A small network was trained on invented records. Each row is its activation on one of them, seen along a few directions.
Each row is followed by the record's values for the fields PIRUM, LILO, SASA, LUBO, VEFUZ, NEPE.
Not every record has every field; a missing one is written absent.
Other fields move the rows too, some of them a lot.
(in the rows, 500 means zero)
Random noise pushes rows far along 2 fixed directions. That doesn't count. These rows show it; they differ only by the noise:
531 524 555 527 539 537 404 496 585 422 435 558 461 439 492 520 434 431 657
517 518 533 469 579 599 508 506 556 453 443 563 496 477 472 512 490 504 576
537 462 552 498 482 454 345 494 428 448 493 518 457 474 493 589 526 407 552
553 471 576 562 441 391 235 484 467 414 481 514 420 432 515 594 462 329 644

545 512 519 561 459 522 463 534 544 373 481 528 452 518 522 473 473 429 584 : PIRUM=gupuz LILO=bar SASA=lekoz LUBO=zatu VEFUZ=absent NEPE=absent
436 577 487 453 596 600 761 516 610 507 467 588 563 520 492 382 445 663 495 : PIRUM=gupuz LILO=tifu SASA=lekoz LUBO=runu VEFUZ=sud NEPE=dar
466 546 423 356 780 802 817 519 702 658 511 545 642 508 426 397 533 710 373 : PIRUM=pedub LILO=bar SASA=notef LUBO=zatu VEFUZ=absent NEPE=absent
523 479 486 421 521 474 500 559 479 508 595 531 566 607 518 490 561 497 401 : PIRUM=gupuz LILO=bar SASA=lekoz LUBO=runu VEFUZ=absent NEPE=absent
497 454 495 480 540 328 275 514 617 683 635 438 564 440 533 506 447 384 479 : PIRUM=pedub LILO=tifu SASA=notef LUBO=dudi VEFUZ=absent NEPE=absent
522 458 539 592 320 347 338 448 285 361 451 476 382 479 526 620 514 400 593 : PIRUM=gupuz LILO=bar SASA=lekoz LUBO=galuk VEFUZ=sud NEPE=dar
534 551 527 614 413 418 408 548 616 362 478 533 460 541 560 447 402 375 632 : PIRUM=gupuz LILO=tifu SASA=lekoz LUBO=zatu VEFUZ=sud NEPE=pegog
502 480 503 480 496 394 381 539 512 528 567 498 527 549 534 522 519 420 489 : PIRUM=gupuz LILO=tifu SASA=notef LUBO=zatu VEFUZ=absent NEPE=absent
489 383 452 371 427 440 607 503 160 544 601 457 562 679 478 594 770 577 168 : PIRUM=gupuz LILO=bar SASA=lekoz LUBO=zatu VEFUZ=sud NEPE=dar
546 488 563 551 458 408 295 517 558 412 502 529 457 476 533 520 444 349 635 : PIRUM=gupuz LILO=tifu SASA=lekoz LUBO=zatu VEFUZ=absent NEPE=absent
539 563 535 601 539 505 428 524 800 428 491 567 496 444 546 398 308 394 689 : PIRUM=pedub LILO=bar SASA=faz LUBO=runu VEFUZ=sud NEPE=dar
510 554 552 569 488 613 550 480 564 358 334 548 432 448 462 489 431 515 659 : PIRUM=gupuz LILO=tifu SASA=lekoz LUBO=der VEFUZ=sud NEPE=dar
548 535 536 585 479 528 370 474 535 359 407 545 410 444 508 539 419 404 705 : PIRUM=gupuz LILO=bar SASA=lekoz LUBO=galuk VEFUZ=absent NEPE=absent
524 502 481 400 648 732 673 559 576 461 476 574 552 571 449 479 579 579 450 : PIRUM=gupuz LILO=bar SASA=lekoz LUBO=zatu VEFUZ=absent NEPE=absent
486 528 480 450 547 683 722 479 480 409 413 550 491 538 449 452 541 633 481 : PIRUM=gupuz LILO=tifu SASA=lekoz LUBO=der VEFUZ=sud NEPE=dar
467 597 474 537 615 617 653 498 747 520 472 533 525 453 501 356 371 559 560 : PIRUM=pedub LILO=tifu SASA=notef LUBO=zatu VEFUZ=gur NEPE=pegog
551 419 489 405 383 391 471 550 235 461 608 493 531 695 482 579 664 496 303 : PIRUM=gupuz LILO=bar SASA=lekoz LUBO=dudi VEFUZ=absent NEPE=absent
544 589 507 593 540 664 576 531 708 304 387 600 444 513 505 430 376 480 689 : PIRUM=gupuz LILO=tifu SASA=lekoz LUBO=zatu VEFUZ=gur NEPE=pegog
490 506 519 518 478 363 392 501 498 566 563 496 526 496 536 535 476 466 499 : PIRUM=gupuz LILO=bar SASA=notef LUBO=runu VEFUZ=absent NEPE=absent
463 491 523 550 394 326 405 420 357 585 521 401 456 379 499 550 487 509 487 : PIRUM=pedub LILO=tifu SASA=notef LUBO=dudi VEFUZ=absent NEPE=absent
556 405 501 449 500 403 306 517 448 596 614 448 518 493 484 608 544 393 417 : PIRUM=pedub LILO=bar SASA=notef LUBO=dudi VEFUZ=absent NEPE=absent
477 522 501 501 500 569 600 522 540 474 429 515 518 531 507 458 504 549 527 : PIRUM=gupuz LILO=bar SASA=lekoz LUBO=galuk VEFUZ=sud NEPE=dar
532 441 503 423 454 538 600 527 289 395 528 536 507 662 474 552 669 538 319 : PIRUM=gupuz LILO=bar SASA=lekoz LUBO=zatu VEFUZ=sud NEPE=dar
454 499 490 449 655 610 500 458 660 658 461 470 533 359 479 480 444 546 565 : PIRUM=pedub LILO=tifu SASA=notef LUBO=galuk VEFUZ=absent NEPE=absent
493 520 495 500 617 528 439 504 703 584 540 501 537 427 531 453 419 455 554 : PIRUM=pedub LILO=bar SASA=notef LUBO=zatu VEFUZ=absent NEPE=absent
530 466 529 511 483 589 477 493 420 388 408 528 419 492 473 578 530 472 563 : PIRUM=gupuz LILO=tifu SASA=lekoz LUBO=galuk VEFUZ=sud NEPE=dar
509 560 568 579 392 436 493 498 510 370 431 577 470 558 508 452 406 495 594 : PIRUM=gupuz LILO=tifu SASA=lekoz LUBO=dudi VEFUZ=sud NEPE=dar
444 440 419 326 660 609 652 494 461 747 575 423 600 475 431 495 625 637 293 : PIRUM=pedub LILO=tifu SASA=notef LUBO=galuk VEFUZ=absent NEPE=absent
502 480 460 432 545 632 659 559 486 438 480 539 529 618 477 494 596 566 412 : PIRUM=gupuz LILO=tifu SASA=lekoz LUBO=zatu VEFUZ=gur NEPE=pegog
413 443 403 302 645 489 677 534 454 855 683 433 680 534 463 466 617 684 169 : PIRUM=pedub LILO=tifu SASA=notef LUBO=runu VEFUZ=absent NEPE=absent
471 455 517 453 436 452 471 483 280 551 507 429 475 510 500 590 636 535 408 : PIRUM=gupuz LILO=tifu SASA=notef LUBO=galuk VEFUZ=absent NEPE=absent
463 504 439 431 706 452 450 517 816 820 667 455 656 375 522 388 390 482 464 : PIRUM=pedub LILO=bar SASA=notef LUBO=runu VEFUZ=absent NEPE=absent
541 436 495 371 555 609 564 574 407 472 544 542 538 633 471 570 652 541 355 : PIRUM=gupuz LILO=tifu SASA=lekoz LUBO=dudi VEFUZ=absent NEPE=absent
575 451 552 611 456 526 318 455 491 375 443 482 357 382 473 599 451 356 632 : PIRUM=pedub LILO=tifu SASA=faz LUBO=der VEFUZ=absent NEPE=absent
523 395 478 444 520 385 368 526 362 633 655 452 516 473 486 627 602 432 344 : PIRUM=gupuz LILO=tifu SASA=lekoz LUBO=runu VEFUZ=absent NEPE=absent

Here are new rows. What are their fields?
455 459 429 306 510 457 680 537 290 612 654 491 644 729 498 470 716 647 156 : PIRUM=gupuz LILO=bar SASA=notef LUBO=zatu VEFUZ=absent NEPE=absent
524 403 522 390 565 593 445 511 358 530 477 502 489 485 436 640 626 505 435 : PIRUM=gupuz LILO=tifu SASA=lekoz LUBO=galuk VEFUZ=absent NEPE=absent
544 419 498 449 476 454 418 503 314 558 594 443 495 517 469 611 621 467 351 : PIRUM=pedub LILO=bar SASA=notef LUBO=dudi VEFUZ=absent NEPE=absent
509 585 488 513 617 656 644 537 776 464 447 601 550 506 505 376 372 541 607 : PIRUM=gupuz LILO=bar SASA=lekoz LUBO=runu VEFUZ=sud NEPE=dar
485 426 483 444 598 376 354 467 513 746 664 447 577 385 499 561 504 463 375 : PIRUM=pedub LILO=bar SASA=notef LUBO=runu VEFUZ=absent NEPE=absent
603 444 547 601 374 377 231 515 409 303 536 517 378 511 531 589 486 270 580 : PIRUM=gupuz LILO=tifu SASA=lekoz LUBO=zatu VEFUZ=absent NEPE=absent
532 494 543 583 385 374 358 497 470 353 496 532 432 516 536 497 442 377 591 : PIRUM=gupuz LILO=tifu SASA=lekoz LUBO=zatu VEFUZ=sud NEPE=dar
452 617 510 546 600 701 660 483 761 463 304 559 493 389 475 379 333 605 727 : PIRUM=gupuz LILO=tifu SASA=lekoz LUBO=galuk VEFUZ=sud NEPE=dar
532 385 543 443 320 273 303 491 108 475 581 442 458 576 493 654 671 417 358 : PIRUM=gupuz LILO=tifu SASA=lekoz LUBO=galuk VEFUZ=absent NEPE=absent
488 419 425 253 616 603 747 615 328 570 673 564 653 789 484 510 770 654  93 : PIRUM=gupuz LILO=tifu SASA=lekoz LUBO=runu VEFUZ=absent NEPE=absent
497 533 496 569 496 518 453 508 660 467 440 511 477 455 551 445 387 442 667 : PIRUM=gupuz LILO=bar SASA=lekoz LUBO=galuk VEFUZ=sud NEPE=dar
549 478 493 396 620 701 632 567 518 429 512 588 530 597 445 495 587 547 410 : PIRUM=gupuz LILO=tifu SASA=lekoz LUBO=zatu VEFUZ=absent NEPE=absent
547 429 533 432 451 496 457 513 286 477 535 492 471 538 459 606 619 497 383 : PIRUM=gupuz LILO=tifu SASA=lekoz LUBO=dudi VEFUZ=absent NEPE=absent
462 475 440 393 642 595 588 496 550 669 536 434 558 427 458 482 553 570 429 : PIRUM=pedub LILO=tifu SASA=notef LUBO=galuk VEFUZ=absent NEPE=absent
610 444 522 550 455 400 205 585 543 397 579 524 455 552 534 571 488 252 566 : PIRUM=gupuz LILO=tifu SASA=lekoz LUBO=zatu VEFUZ=absent NEPE=absent
506 504 469 415 592 601 634 562 522 509 571 549 571 630 491 448 584 553 355 : PIRUM=gupuz LILO=bar SASA=notef LUBO=zatu VEFUZ=absent NEPE=absent
401 509 442 352 679 785 871 440 482 642 400 472 588 478 399 470 632 788 336 : PIRUM=pedub LILO=bar SASA=notef LUBO=der VEFUZ=sud NEPE=dar
